A small network was shown many inputs. Here are its activations along a few directions, one row for each input.
In each table, some parts of the input vary, and every possible input appears once, in random order.
Descriptions start from the smaller parts, as in this example, which fits no table here: values(3) and (point or line(11) or (line(4) and ring(5))).
Shared parts are said once, and a part with two or three values counts as separate values.

Other details of the inputs vary at random and push rows far along three fixed directions, the same in every table; ignore that.

Table:
x1: [ 10  13 -22 -11  26  -4 -12  -2  -8   2   2 -12]
x2: [-16 -32  22 -10 -20  11 -15  -7 -21   1   8   0]
x3: [-23  -4   9  17  -6 -15 -33 -28 -11   5  15  20]
x4: [ -3 -26   5  15 -15   5 -17 -29 -24   5   3  20]
x5: [ -4 -30  20  -7 -13  19 -20  -1 -20  -1   5   8]
x6: [  3   8 -27 -21  21 -13 -17   8 -18  23 -15 -17]
x7: [-16   2  -5  -9  -4  20   6  16  10 -12  10   3]
x8: [  1   4   8  -5 -18  14   4  32   2  -6  16  12]
x9: [-24  -3 -13 -26  -4  34 -10  36 -18 -12   4  -8]
x10: [ 27  -2  14  36 -18 -26  36 -21  35   3   0  26]
x11: [-10 -21  14  -4 -11  17  -6   3 -16   1   9 -13]
x12: [ -8  -3   9  15 -18 -18 -20 -20   4  13  21  24]
x13: [-19 -26   0 -11   0  35 -10  27 -20  -2   2 -22]
x14: [-20   1  -5 -11 -13  25 -11  31  -9 -14   6  -3]
x15: [-22  -4  12  -4 -15  19 -19  17 -21 -10  13  15]
x16: [-11 -26  13  10 -11 -13 -14 -23   5   0  -7   7]
x17: [  1  12  -8  14   0 -50 -24 -42   5   4  -5  -1]
x18: [ -1  17  22   0 -11  23  24  26  15 -13   0  15]
x19: [ -4  10 -17 -15  13  -2   0   4  -5  -1   9 -20]
x20: [  8 -15 -30  -6  27 -16   7  -3  -5  -2 -26 -26]
x21: [ 22   8  -8  22   4  -7  48   5  36 -15 -17 -10]
x22: [  4 -15   6   9  -7  20  -8  -2 -18   2   4   2]
x23: [-24  -5   8  -1 -21  26  -4  17   2 -14  20  12]
x24: [ 21  11 -21  -7  24  11  34  31  -2  -5 -14 -48]
x25: [ 12  29  -7  -1   8  -1  36  23  39 -16 -16 -10]
x26: [ 26  28   8  14   0  -2  22   5  32 -15  10   6]
x27: [ -6 -35   4 -13 -14  17  -2  12 -27   7   7  10]
x28: [ 16  20  -6   4  10 -17  16   0  23  16  -2  -2]
x29: [-12   7 -18  -4   7 -33 -41 -40 -21  23 -17 -12]
x30: [  6 -14 -17  -9  29  -4  10  11 -23  -3 -18 -22]
x31: [ -2  13 -10 -24   1  15   8  27  -8 -12   4 -17]
x32: [-12 -24   5  10 -20  -3  -8 -30 -21   4   3   9]
x33: [ 13  15  12  15 -12 -15  20  -6  36   2  16  25]
x34: [ 22   7  -3  22  14 -12  39  -1  16 -10 -15  -5]
x35: [-19  -1  19  19 -13 -30 -33 -51  -1   9  -1  37]
x36: [ 21  -2 -27   2  24 -15   7  10  -9  19 -12 -28]
x37: [  0   3 -30 -18  29 -20 -46 -25 -32  17 -16 -12]
x38: [-18   0   9 -19 -14  35   1  17 -14   1  14  -5]
x39: [  9  12  -9 -24   5  12  14  34   1   3  -1  -4]
x40: [  8  13 -18  -4  20 -22 -32 -26 -14  15 -19  -8]
x41: [ -6 -23 -14  -6  32 -31 -34 -21 -32  15 -21 -23]
x42: [  1 -20  25   4 -17  30  -3   8  -6  -5  12   8]
x43: [ 16   4  -7  22  23 -19  17  -7   8   0 -18 -15]
x44: [-21  -1 -33  -8  26 -22 -39 -26 -17  22 -18 -20]
x45: [ 19  21 -22 -13  31  -3  -3   2  -1   7 -13 -21]
x46: [ 20  22  16  13 -11  -7  14  -8  31 -16   6  24]
x47: [ 24  26 -18  -8  21   1   5  26   3 -12  -6 -20]
x48: [  3 -24  17  -3 -16   6   1  10  -3   9   7   6]
x49: [ -7   9  22  32  -5 -39  -8 -57  27   7   1  36]
x50: [ 26   0   1   7   9  -3  27  23  19   7  -3 -14]
x51: [ 17   4  32  41  -5 -22  27 -19  43  -8  -3  13]
x52: [ 28  -8 -11   4  18 -20   9 -15   0  -2 -16  -7]
x53: [ -8   7  11  -4 -18  16   8  13   4 -11  21   1]
x54: [ -9  10  16   5 -16  19  26   7  34 -12   8  17]
x55: [-24  -4  11 -15  -2  37  -7  22 -24   2  11   4]
x56: [ -8  -2  11 -10 -17  20   2  11   1  10  20  23]
x57: [ -8   8  15 -15 -21  21  12  11   2  -9   6   9]
x58: [ 8 11 -1 -9 -6  4 12 24 10 -2  8 11]
x59: [  2  19 -19 -11  14  -1   7  17  12  -3 -23 -19]
x60: [-14  -8   7 -10  -6  16 -31 -18 -20   9  14  17]
x61: [ -9 -27  15  -6 -22  14   7  -5 -16  -7   6   7]
x62: [ 11   1 -23   5  20   7  23  20   8  -5 -18 -35]
x63: [  1  17  20  29  -6 -24  13 -27  37  -9  10  30]
x64: [ -2  14 -11   4  17 -27 -13 -12   0  -1  -8   2]
x65: [-17   0  21  -3 -25   9  -1 -19   4   2  16  20]
Each input here is: values(5) and (ring(5) or (values(2) and line(4))).
- Changing only the values(5) part turns x41 into x5. The same change can be made to x34. Which row results? => x4
- Which other rows does x25 become when the line(4) part takes its other values? List them by row number. => x9, x14, x59
- Which other rows does x18 become when the values(2) part takes its other values? List them by row number. => x55
- Which other rows does x1 become when the line(4) part takes its other values? List them by row number. => x26, x45, x60
- Which other rows does x65 become when the values(2) part takes its other values? List them by row number. => x57

Table:
x66: [-12   2  23  27 -16   5  10  -8  25 -17   5  24]
x67: [-10  -6  -4 -27   7  22 -33   4 -35  13   7 -14]
x68: [-34 -16 -19 -31  18  22 -36   6 -46   7 -13 -20]
x69: [-25  -8  -7   6  -1 -17 -15 -22   3   9  -8   2]
x70: [ -3 -30   0  24 -10 -43 -20 -53  -2  19  -8   5]
x71: [ -4  12  19  20 -22   0   6  -9  20 -19  15  26]
x72: [ 31  20 -27 -20  27   2  38  49  11   3  -9 -23]
x73: [ 27  25 -22  -2  29 -30  15   4  27  12  -9 -32]
x74: [ -2   0  17  18 -10  -7 -20 -20   2   4  18  15]
x75: [ 14   7   0 -16   4  14  10  20  -8   2  -2   7]
x76: [-11  10  11 -11 -27  28  24  31  15 -17  17   9]
x77: [ 14  29 -28  -5  30 -42  -8 -28   7   2 -25 -20]
x78: [  7 -20  14   7 -11  28  24  25  -4 -17   6  -3]
x79: [ 20  -9  21  15 -12  -3  28 -13  18  -8  -9   4]
x80: [-11 -15   2  -8  -6  20 -22  15 -34   7  15  18]
- Changing only one part turns x72 into x75. The same change can be made to x69. Which row results? => x68
- Describe the family of inputs behind these rows. => values(3) and (point or line(4))
- Which other rows does x77 become when the values(3) part takes its other values? List them by row number. => x71, x76
- Which other rows does x78 become when the values(3) part takes its other values? List them by row number. => x70, x79

Table:
x81: [  5   1  -7  17  18 -21 -15 -16   2   1 -10  -4]
x82: [-26  -5 -12 -19   0  15 -26   0 -26  14   1   2]
x83: [ -8 -12   8  11 -11 -12 -38 -34 -23  15  14  10]
x84: [-16 -34 -18 -29   0  34  -6  29 -50  -1  -5 -20]
x85: [ -3  11   8  -6  -1  27  21  23   8 -17   8 -14]
x86: [ -9   4 -23  -3  24 -36 -23 -20  -1  13 -15 -24]
x87: [-10   5   7   8  -4 -11 -22 -28  -2   0  -8  19]
x88: [-12   1 -19 -21  29  20  -9  30 -27  -8 -11 -26]
x89: [  2   2 -15 -12  14 -32 -29 -24  -8  22  -7  -5]
x90: [ -2 -22  46  31 -36   4   8 -29  13 -11   2  42]
x91: [ 11   1   9  25 -16 -23   5 -17  14  -1   9  24]
x92: [ 11  25 -24 -11  16  -6  22  18  13 -11 -16 -17]
x93: [-5 11 -3 -6  7 22 30 33 14 -9  2 -9]
x94: [ 15   5  11  25   3 -27  -7 -22   9   2  -2  18]
x95: [ 12 -10  -9 -12  11  -5  14  13   0   6 -17 -28]
x96: [-18 -35  15  -6 -20  23 -23 -18 -34   5   7   1]
x97: [ 13  12 -20  -9  27 -27 -21 -26 -13  14  -9 -19]
x98: [ -3  12  -4  -9   2   4 -10  -9  -4   0  -2  -9]
x99: [ 6  3  9  9 -8 -3 14 11 26 -5  6 -1]
x100: [30 21 -5  8 13 -2 41 27 29  0  0 -6]
x101: [ 25  19 -26  -2  25 -37   9 -11  10   3 -15  -8]
x102: [  9   8  31   8 -26  45  40  35  29 -26  22   6]
x103: [-20 -35  17  10 -25   4 -14 -27 -15  15   4  24]
x104: [  1  15   8  -3 -12  -2  11   3  26  -4  -2   6]
x105: [ 25  23 -22 -13  29  -8  26  17  14   8 -11 -15]
x106: [-10  -9  31  26 -34  14  13  -4  25  -5  22  36]
x107: [-13   1  -9   4   0  -9  -1  -4  -1  -8  -1   0]
x108: [ 21  17  14  17   2 -23   7 -23  23  -3  -7  23]
x109: [ -7  -8  -1  -6 -11  33  15  41  -6 -17  15  -2]
x110: [-23 -27   3 -29 -15  37 -32  32 -45  12  23  -2]
- Describe the family of inputs behind these rows. => values(5) and (point or ring(5))
- Changing only the values(5) part turns x89 into x101. The same change can be made to x104. Which row results? => x92
- Which other rows does x106 become when the ring(5) part takes its other values? List them by row number. => x82, x93, x100, x105
- List by row number the other rows that have the values(5) part in common with x98. => x83, x85, x96, x97, x102
